A small network was shown many inputs. Here are its activations along a few directions, one row for each input.
In each table, some parts of the input vary, and every possible input appears once, in random order.
Descriptions start from the smaller parts, as in this example, which fits no table here: line(4) and (point or line(9) or (values(2) and ring(8))).
Shared parts are said once, and a part with two or three values counts as separate values.

Other details of the inputs vary at random and push rows far along two fixed directions, the same in every table; ignore that.
These rows show it; all are for the same input, with only those details redrawn:
[-35  23  43 -61   8 -16 -33 -56 -12 -32  -1  19   8 -31 -18]
[ 26  48   5  28  17  -4 -29   8 -10  -5  32  45   9  14 -12]
[ 35   4   1   1   8 -32  -7   7 -29 -14   1 -13  33   1  25]
[ 51  10 -11  24  12 -30  -7  29 -26  -8   5  -7  32  16  25]
[-26  36  36 -38  11  -6 -38 -45 -11 -25  11  33   3 -21 -24]
[ 69  22 -18  53  14 -20  -7  47 -24   1  21   8  33  28  21]
[-15  -8  28 -56   4 -35 -18 -36 -27 -31 -20 -24  27 -28  11]
[-16  41  30 -21  11  -7 -37 -31 -12 -18  15  41   5 -14 -24]

Table:
R1: [ -6   5   8  -6  20   7 -12   0 -10 -10 -19 -24  21  -4 -12]
R2: [  3  44  -5   8 -10   5  -7  -8  15  46  15  53 -39  14 -35]
R3: [ 19 -40 -10 -34  -7 -16  42   2   4  29 -36 -35  23  16  37]
R4: [-21 -53  -3 -59 -27 -18  13 -25   1  10 -72 -49   1 -28   0]
R5: [ -1 -22 -21   3 -14   4  22  24  16  -3   2 -25 -13   4   6]
R6: [  6 -20  19 -45   6 -46  -7 -21 -31 -30 -29 -36  24 -28  29]
R7: [  7 -14  18 -15  -4 -25   1  -7 -25 -15 -36 -39  -4 -38  11]
R8: [-17 -33  12 -44   5 -23   8  -9 -22 -12 -52 -64  12 -42   8]
R9: [ -7 -27   8  10 -11 -10   1   2  17 -13   0 -32   1  -3  29]
R10: [-20 -29   6 -27  14   5   0 -14 -24  -5 -44 -39  18 -19 -16]
R11: [-31 -48  16 -31 -22 -26  12 -17  11 -22 -16 -52  -1 -32  29]
R12: [ 19  -4  -5 -26 -25 -39  -1 -23   7   8 -15   7 -13 -12  15]
R13: [  4 -48 -34  22  -2   8  25  38   9  15  -6 -32  10  10   1]
R14: [-99   6  46 -53   4  51 -25 -64  28 -13  -3  44 -20 -27 -55]
R15: [ 59  -2 -18  14 -11  -9  21   7  28  20   4  19  18  23  31]
R16: [ 74   5 -35  72 -20 -21  19  38   6  33  -3   3 -12  28  25]
R17: [  4 -54 -25  13  -3   9  15  29  11   4 -12 -40  17  14  16]
R18: [ 25   4 -58  35  -5  18  22  -2 -12  22  -6   8   7  20  -4]
R19: [-25  29  25 -14  20  20 -26 -26   0  -1 -11  17 -15 -29 -42]
R20: [ 50  11 -21  56  23   8   4  51 -14  15  -1 -14  15  22   2]
R21: [-32  53  16  20  27  53 -35 -20  -3  10  15  63 -12   4 -74]
R22: [ 23 -16 -35  45   0   8  22  50  24  19  21 -22   1  16  13]
R23: [ 11  65  -5  43 -13  31 -16   7  32  11  84 102 -51  19 -38]
R24: [ 61   0 -42  59 -20 -11  14  57   9  12  49  12  -3  31  30]
R25: [-11  62  14  32  11  37 -34 -14  33  -8  61 102 -18  29 -20]
R26: [-37 -40   3 -47  -7 -22  22  -5   3   5  -6 -36  -1 -18  13]
R27: [ 47 -10 -31  68 -24  -8  20  49   8   6  28 -15 -13  24  29]
R28: [ 16  33  15  -4  14 -14 -23 -12 -14 -18  17  19  18   0  -4]
R29: [ -8 -31 -17 -27 -18   0  21   8   6 -16 -11 -44 -20  -6  10]
R30: [ 32 -18 -26  26 -11 -23  14  37  12   4  29  -2   6   9  31]
R31: [-10  47   2  23   9  71  -5 -22  43  44  26  88 -24  22 -62]
R32: [-54  17  21  -1  15  62 -18 -25  26  -6   2  55  -9  16 -39]
R33: [-72  23  52 -76  16   2 -27 -59 -18 -11 -13  13  -3 -30 -43]
R34: [ 25   6   7  33  13 -11  -7  11 -22 -19  -8 -19  20   4  12]
R35: [ -7 -17   4 -12 -10 -20  -8   1  15 -10  10  -2  17   1  35]
R36: [ 14  11  12 -14   9 -26 -19 -11 -23 -18   0   0  24  -6   8]
R37: [-57  13  39 -61  14  15 -25 -49   1 -25 -24 -14   5 -32 -32]
R38: [ 18   1 -21  39   4  10  10  43  14  28  37  12  -2  36  13]
R39: [-13 -40   2 -27  13  -4   5  -5 -25  -4 -55 -48  15 -23  -8]
R40: [-29  -1   2 -17 -15   0   8   3   6  15  23   7 -20   4  -7]
R41: [-22  57  13  38  19  67 -23   0  38   2  36  75 -18  32 -33]
R42: [ 40 -13 -26  38 -21  -8  23  36  -3 -10  15 -13 -33  18  22]
R43: [-44  16  18   0   3  34 -18 -16  34   1  19  27 -10   1 -20]
R44: [  4 -17 -13   5   8   7   7  18 -24  12 -33 -26   1 -14 -20]
R45: [-19  32  -2   2 -20  14  -6 -67  -1  -3   9  37 -25 -18 -16]
R46: [ 50  13 -25  44  18 -14  19  53 -31  36   4  -4   5  20   2]
R47: [-13 -36   3 -53 -26 -27  10 -21   9   6 -60 -51  -3 -32  10]
R48: [ 52 -28 -11  21 -14  -6  35  11  27  11 -22 -22  16  19  43]
R49: [ 11  -8 -16  25  13   4  18  35   0  12   1  -2  19  50  37]
R50: [-44 -57  16 -65  -6 -23  22 -12  -6 -13 -34 -56  25  -8  42]
R51: [ -6 -16  -6  -3  16   8  -4   7 -21  -7 -33 -38  35   6 -13]
R52: [-53   2  45 -73  17 -12 -15 -45 -21  -4 -28  -1  -6 -39 -29]
R53: [  8 -15  -4   0  -8 -12   1   8   8 -16  12   5  18   7  39]
R54: [-29 -49  24 -21 -18 -22   3 -16  13 -27 -25 -52  17 -15  43]
R55: [-49 -14   9 -35 -17  14  -3 -16  23  -6   2 -16 -20 -21 -14]
R56: [ -1 -27   8 -38  12 -30   9   0 -37  -1 -38 -51  24 -10  18]
R57: [-69  16  35 -34   1  41 -27 -44  46 -10  24  29 -27 -23 -41]
R58: [  7  29  25  23  19   3 -21 -16 -11 -14   4  17  -4  -9 -11]
R59: [ 10  -8  20 -40   7 -37 -11 -19 -24 -19 -25 -18  12 -29  14]
R60: [-31 -35   8 -27  -3   6  10  -2  15 -18 -24 -38  19  -7  25]
R61: [ 31 -38 -26 -20 -26 -36  29  24  -9 -22   3 -38 -10   1  43]
R62: [ 45 -14 -28  47  -6 -13   5  50  15  12  42   4   4  26  42]
R63: [-22 -22  -2  -8   4  -9  11  10   6  13   1 -16  14  20  23]
R64: [  5  -9  -3 -22   4 -21  10  13 -36  16 -24 -32  -3 -14   2]
R65: [ -6  35  27 -17   6 -12 -25 -26 -15  -4  11  41 -11 -26 -20]
R66: [-12 -25 -10 -24 -17 -12  34  16  -4   5   7 -17 -16   4  12]
R67: [ 46  58  -5  44   6   4 -22  24 -13  15  40  59 -18   4 -23]
R68: [ 54  29 -23  59  28   0   4  55 -22  26  22   3  27  53   4]
R69: [-83  25  39 -79 -11  22 -11 -63  12 -11  19  40 -62 -29 -54]
R70: [-34   8   0 -70 -25 -16  -7 -88  -5 -22  -2  19  -9 -37   0]
R71: [ 20 -44 -42  12 -14   6  29  40  -5   2 -10 -34 -10  19   6]
R72: [ 27 -20 -18  31 -26 -10  27  33   4  -9  13 -20 -24   9  26]
R73: [ 21   3  18  15  11 -18  -6  -4 -19 -12 -24 -16   4 -17   9]
R74: [-33  36  31  30   0  40 -24 -25  35 -14  35  64 -20   3 -27]
R75: [ 26  12  10  31   6 -13  -3   3 -19  -6 -11  -5  -9 -18   3]
R76: [  4 -30  -5 -28  -6   8  25  -8  29  13 -35 -24  15  -4  18]
R77: [-11   5  -1   5  13  16  -5   3 -15  11 -26   1   1 -15 -34]
R78: [  8  61 -34  31  -4  24   5 -24  -3  39  44  71 -27  24 -24]
R79: [ 47   5 -18  89   6  14  10  51   9  -7  20  10  17  56  45]
R80: [ 10  78  29  60  24  29 -35  -2   1  -2  44  68 -11  16 -42]
R81: [ 22 -25 -12  -4   3 -13  13  32 -25   4 -42 -59  13 -16  10]
R82: [ 25 -24 -38  62   8  20  15  56  16  23   6 -11  21  46  15]
R83: [-25 -14 -12  -1 -12  28  14   5  14   4  13   9 -31   1 -31]
R84: [-22  33 -15  46  -4  55 -11  10  26  30  59  65 -43  20 -63]
R85: [  6 -10 -37  -7 -14  -2  20 -24  -4   2 -20 -29   9  -6  16]
Question: Changing only one part turns R5 into R66. The same change can be made to R19. Which row results?
Answer: R52
Question: Changing only one part turns R64 into R44. The same change can be made to R40. Which row results?
Answer: R84
Question: Describe the family of inputs behind these rows.
Answer: ring(5) and (values(3) or line(6) or line(8))
Question: Change only the values(3) part in R31. List by row number the other rows that result.
Answer: R4, R18
Question: Change only the ring(5) part in R4. List by row number the other rows that result.
Answer: R2, R12, R16, R47
Question: A walk changes only the line(8) part. It starts at R25 and steps to R53. List the rest of the walk in order.
Answer: R35, R62, R30, R24, R23, R61
Question: Change only the line(8) part in R29. List by row number the other rows that result.
Answer: R5, R22, R41, R43, R55, R57, R60

Table:
R86: [  6  40   9   9  10   5 -17 -15   2   7   7  32   3  -9 -17]
R87: [ 29 -26 -22  28   2   4  22  27   1   7  -8 -29  22  23  28]
R88: [  0   0   4  -3 -11 -11   8   4  12   5  21  11 -23  -2   5]
R89: [  0  37  15  -2  16  10 -25 -14  -2   3  18  49   3   1 -27]
R90: [  9 -63 -19 -25 -15 -28  25  12 -12 -26 -30 -74  17  -9  54]
R91: [ 46  61 -33 114   9  45 -10  45  26  39  67  89 -15  56 -27]
R92: [ 28 -24 -43  22   0   2  34  39  -7  33 -23 -30  11  19   4]
R93: [  4 -65  -9 -12   0 -19  24  31  -5 -20 -43 -77  31  -4  38]
R94: [-71  35  56 -61  15   9 -33 -65  -9 -14   4  42 -10 -30 -34]
R95: [ 18 -39   2 -24 -10 -44  14   1 -33 -21 -51 -69  18 -22  34]
R96: [-37   1   4 -26  -2  19   5  -6  -1  17  -5   2 -27 -20 -42]
R97: [ 64   2 -40  58  -7 -11  25  49  11  30  27  12   1  42  32]
R98: [-86   9  51 -64  10  38 -34 -74  27 -15 -18  28 -17 -28 -43]
R99: [ 24  -7  -5   8   0 -30   1  17 -19 -11 -19 -42  19  -9  18]
R100: [ 17 -34 -10  15   0  -7  22  32  -2  -3  -9 -46  17   6  30]
R101: [-75  14  41 -40  -6  21 -29 -54  19 -16  12  41 -28 -37 -42]
R102: [-78   1  56 -92   8 -13 -28 -69 -20 -38 -19 -11  -3 -46 -20]
R103: [ 16 -41   1 -32   0 -44   6  12 -33 -22 -33 -63  31  -9  33]
R104: [ -5  23   2  10  -9  16 -11  -3  17   8  37  41 -31   7 -14]
R105: [ 48  -3 -17  26   1 -18  13  13 -19   1 -25 -21  16   7  18]
R106: [  6  18 -16  16  -5  21  -2  -7  17   1  21  30  -9  18  -4]
R107: [ 36  62 -25  76  -5  36  -9  24  28  37  67  87 -29  46 -23]
Question: Describe the family of inputs behind these rows.
Answer: values(2) and (point or line(4) or line(6))
Question: Changing only the values(2) part turns R86 into R99. The same change can be made to R98. Which row results?
Answer: R93
Question: Change only the values(2) part in R101. List by row number the other rows that result.
Answer: R91

Table:
R108: [ -4  40   4  34  16  21 -24   2  12  -2  38  50  11  27 -11]
R109: [ 58 -12 -30  33  12 -24  22  53 -36   7 -20 -45  23   8  22]
R110: [ 97  15 -59  93   8 -14  18  67 -20  25  10  -8  35  50  34]
R111: [ 33  51 -51 111  -6  66   8  57  40  47  76  84 -58  54 -47]
R112: [ 53 -31 -32  32 -16 -25  27  46  10  -3   9 -36  12  23  58]
R113: [ 11  38   2  42  22  21 -27  24   1   4  40  42   1  20 -24]
R114: [ -1 -68   4 -36 -27 -45  25   1   1 -24 -19 -71  12 -16  58]
R115: [ -6 -29  19 -40  -1 -27  -3 -24 -26 -32 -46 -43  23 -26  18]
R116: [ 73 -19 -34  40   6 -32  23  51 -37   5 -27 -41  38  22  37]
R117: [-11  13   7 -39 -14  -8  -3 -32  12   8  10  26 -23 -12  -7]
R118: [-77   2  10 -20 -15  54  -7 -19  44   7  38  44 -51   1 -49]
R119: [ 49  63 -27 107  18  36 -17  49  24  26  84  94  -2  59  -6]
R120: [ 47 -46 -23   7 -22 -39  29  23  -7 -10 -28 -58  23   9  71]
R121: [-41  50  31 -29  -1  18 -32 -65   9  -2  17  67 -24 -29 -44]
R122: [  7  35   4  25   1  13 -19 -18  10   1  25  51 -11  -1 -12]
R123: [  0  27  13   7  11   7 -26 -11  -9  -6   7  22  -6 -12 -29]
R124: [ 21 -40  -5  -1  10 -27  19  32 -28 -22 -27 -71  29  -5  38]
R125: [  0 -16  12  -9  11 -11  -6   7 -13 -22 -11 -16  30   6  19]
R126: [-34 -34  19 -53 -19 -18   0 -21  23 -23  -1 -20   3 -15  31]
R127: [ -40  -60   28 -110  -32  -47   14  -63  -13  -31  -66  -74   14  -53
   44]
R128: [ 75   5 -61 120  25  43  24  85  14  49  -3   5  21  66   2]
R129: [ 26 -45 -13  -1 -18 -28  25  16  -2 -14 -16 -52  25   9  66]
R130: [-85  22  37 -51  11  58 -19 -67  29  13 -29  34 -16 -31 -75]
R131: [ 11  41   1  36  14  11 -13  16 -13  17  16  28 -21   0 -38]
R132: [ -6 -46 -36  -8 -29   4  39  19   6  16 -16 -44 -19   0   7]
R133: [-91  19  61 -98   8  -1 -32 -79 -17 -13 -26  12 -32 -61 -61]
R134: [ 16 -13  -6  -5 -21 -18   7  -4  17 -10   2  -8  -9  -6  25]
R135: [ 36 -33 -25 -16   1 -45  22  11 -34   0 -41 -59  45   7  44]
R136: [ 17 -59 -12 -46 -26 -56  33   2 -14   0 -30 -65   9 -16  50]
R137: [-108   13   75  -95   14   16  -40  -74    3  -39   -7   16  -17  -56
  -46]
R138: [-53  50  44 -23  10  27 -37 -63  13 -20  23  55 -12 -14 -39]
R139: [-18   5 -26   4 -15  32  20   7  16  33  21  27 -42  12 -34]
R140: [ -85   28   60 -100   14    4  -30  -81  -14  -16  -21   22  -26  -61
  -62]
R141: [ 20  49  -7  67   2  32 -12  26  33  17  68  77 -13  48   0]
R142: [ -8  52  13  14 -14  17 -17 -22  26  16  51  76 -50  -4 -40]
R143: [ 52 -26 -26  13   3 -34  13  37 -37   1 -32 -59  33  -2  27]
R144: [ 40 -53 -20   6 -28 -44  31  28   1  -8 -12 -55   8  -1  58]
R145: [  3  20 -36  70  -9  55  14  42  36  31  59  49 -47  39 -33]
R146: [ 17 -29 -33  18  14  17  30  33  -2  39 -45 -34  30  24   1]
R147: [ 46  51 -25  54  11  10  -6  15  -1  33  42  67  -6  31 -12]
R148: [-103   12   73  -81    6   13  -39  -78   -1  -33  -11    9  -32  -58
  -52]
R149: [  8  34   6  39  14  11 -18  14  -8   5  15  27 -22   1 -32]
R150: [-29  40  24 -36  -6  11 -16 -55  12  10  17  58 -28 -11 -25]
R151: [-18 -62  18 -70  -1 -44  12 -15 -34 -40 -70 -95  26 -47  31]
R152: [ 47 -36 -29  51  13 -23  19  79 -24   3  -6 -58  30  30  44]
R153: [ 10  43  -3  65  -4  25 -12  29  38  17  82  80 -28  37 -14]
R154: [-57  29  43 -74  11   1 -35 -66 -15  -9 -12  25 -15 -44 -56]
R155: [-16 -52  18 -57   0 -36   0 -14 -29 -37 -47 -82  32 -33  29]
R156: [ -7  50  13  14   8  18 -29 -31   7  -6  20  52  -8   1 -29]
R157: [ 52 -28 -15  31  10 -25  17  43 -26 -15 -18 -47  40  21  45]
R158: [  0  41  14  -9  16   4 -18 -20 -16   6   5  44  -2   0 -33]
R159: [ 42 -50 -30 -16 -26 -48  32  20  -7  -4 -30 -66  17  -4  59]
R160: [-11  30  -6  59  25  72  -5  15  33  30  15  45  -6  34 -48]
R161: [-25 -44  -5   0  16  29  16  17  17   9 -40 -36  34  17   5]
R162: [-35 -42  25 -64 -11 -28   0 -44  -7 -35 -31 -44  24 -35  35]
Question: Changing only one part turns R141 into R129. The same change can be made to R126. Which row results?
Answer: R112
Question: Changing only one part turns R116 into R158. The same change can be made to R127. Which row results?
Answer: R150
Question: Describe the family of inputs behind these rows.
Answer: line(5) and (values(2) or line(9))
Question: Change only the line(9) part in R115. List by row number the other rows that result.
Answer: R120, R122, R123, R134, R144, R149, R151, R156
Question: Change only the values(2) part in R132. List by row number the other rows that result.
Answer: R130

Table:
R163: [ 84  15 -13  21  21 -60  -4  17 -60  -5 -29 -27  54   4  39]
R164: [ -60   53   88  -96   16  -26  -64 -110  -25  -55   -9   41    6  -65
  -28]
R165: [-45  37  24 -15 -16  22 -22 -39  28  -8  49  62 -48 -14 -36]
R166: [-26 -59  -1 -35 -14  -6  24  -6  14 -10 -26 -47  22   1  41]
R167: [ -9 -36   2 -26   7 -16  10   3 -26 -11 -52 -63  19 -20   8]
R168: [ 51  40 -38  99 -10  36   9  50  45  37  73  72 -30  56   0]
R169: [-16 -51  12 -44  -7 -38   8   8 -18 -28 -23 -68  10 -23  31]
R170: [-36 -37  18 -72  -4 -26   5 -20 -24 -15 -40 -54  -4 -42  -5]
R171: [-55  34  35  -5  12  46 -34 -37  32 -10  26  59 -13  -3 -43]
R172: [ -1  31 -14  22 -15  35   4  -7  35  34  28  59 -42  13 -34]
R173: [ 30 -28 -43  31  -4   9  35  38   8  30 -14 -22  17  35  23]
R174: [ 34 -15 -14  46  12  -6   6  50 -15  -4  -1 -30  21  20  22]
R175: [ 47 -25 -48  26 -17 -18  35  42 -10  18  -3 -34  -5  17  25]
R176: [  1  42  -8  47  19  48 -12   9  16  27  20  52  -7  22 -43]
Question: Changing only one part turns R170 into R169. The same change can be made to R167. Which row results?
Answer: R174
Question: Describe the family of inputs behind these rows.
Answer: values(2) and (point or ring(6))
